Each row below holds a small network's activations on one input, seen along a few directions.
In each table, some parts of the input vary, and every possible input appears once, in random order.
Descriptions start from the smaller parts, as in this example, which fits no table here: one of 6 places along a line, together with either a single point or one of 9 places around a ring or (one of 2 separate values, together with one of 8 places around a ring).
Shared parts are said once, and a part with two or three values counts as separate values.
In the rows, 128 means zero.

Other details of the inputs vary at random and push rows far along two fixed directions, the same in every table; ignore that.

Rows:
x1: [108  89 143 120 139 123 119 110 111 124 176 113]
x2: [120 124 138 112 126 127 111 104 105 121 190 125]
x3: [111  97 104 103  92 205 170 136 155 154  67 193]
x4: [129 138 119 120  57 172 173 128 149 159  78 172]
x5: [121  97 166 152 123 120 103 107 104 148 164 114]
x6: [136 187 141 182 178  35  93 151 154  63 123  52]
x7: [114  90 162 123 152 142 103 120  95 151 162 131]
x8: [163  86 116 109 150 120 112 131  64 161 174 147]
x9: [119 134 101  94  70 182 184 126 156 168  85 167]
x10: [119  87 163 142 118 122 110 108 105 127 170 125]
x11: [124 197  73 142 134 106 160 164 209  97  33  92]
x12: [130 125 156 135 109 122 102 105  99 119 183 134]
x13: [125 132 116  91  88 189 173 137 145 160  75 185]
x14: [128 199  87 144 157 108 149 180 196  82  22 107]
x15: [176 106 120 139 148 111 123 109  67 157 165 138]
x16: [124 169 119 164 197  52  92 147 162  63 130  36]
x17: [130 119 154 103 137 139 100 113  99 119 179 146]
Each input here is: either one of 2 separate values or (one of 3 separate values, together with one of 5 places around a ring).
Question: Change only the place on the ring of 5 in x9. List by row number the other rows that result.
Answer: x1, x2, x11, x16

Rows:
x18: [163 121 155 181 160  60  89 124  82 123 167  87]
x19: [ 91  96 152 109  89 175 149 108 132 182 125 148]
x20: [125 195 120 134 147  95 117 151 185  41  93  91]
x21: [120 185 114 140 109 122 135 133 176  78  97 114]
x22: [106 161 120 139 109 116 146 132 180 106  92 106]
x23: [109 108 192 137 130  97  86  90  81 123 240  94]
x24: [135  82 103  96 122 184 162 133 110 171 102 182]
x25: [154 185  84 136 186  86 122 176 151  65  82 105]
x26: [ 94 130 105 127 117 157 145 145 186 121  58 123]
x27: [147 153  89 137 152 123 145 151 152 138  80 116]
x28: [161 133 156 131 202  59  65 123  69  83 222  96]
x29: [143  86 126 100  94 155 150 110  85 200 147 171]
x30: [109 169 122 124 138 128 127 158 179  80  88 118]
x31: [155 114 109 107  90 163 143 111  94 166 144 183]
x32: [134  68 156 125 196  95  82 108  56 146 216 106]
x33: [162 145  94 134 108 129 143 135 125 139 114 136]
x34: [ 88  69 158  96 105 188 140 114 121 162 146 168]
x35: [107 103 148 151  50 171 158 102 141 181  90 161]
Question: The inputs of x26 and x32 match in every part but one. If x30 is changed in the same way as x26 into x32, which row does it become?
Answer: x25
Question: What do these inputs look like to the network?
Answer: one of 2 separate values, together with either a single point or one of 8 places around a ring
Question: Change only the choice among 2 separate values in x18. List by row number the other rows that result.
Answer: x35
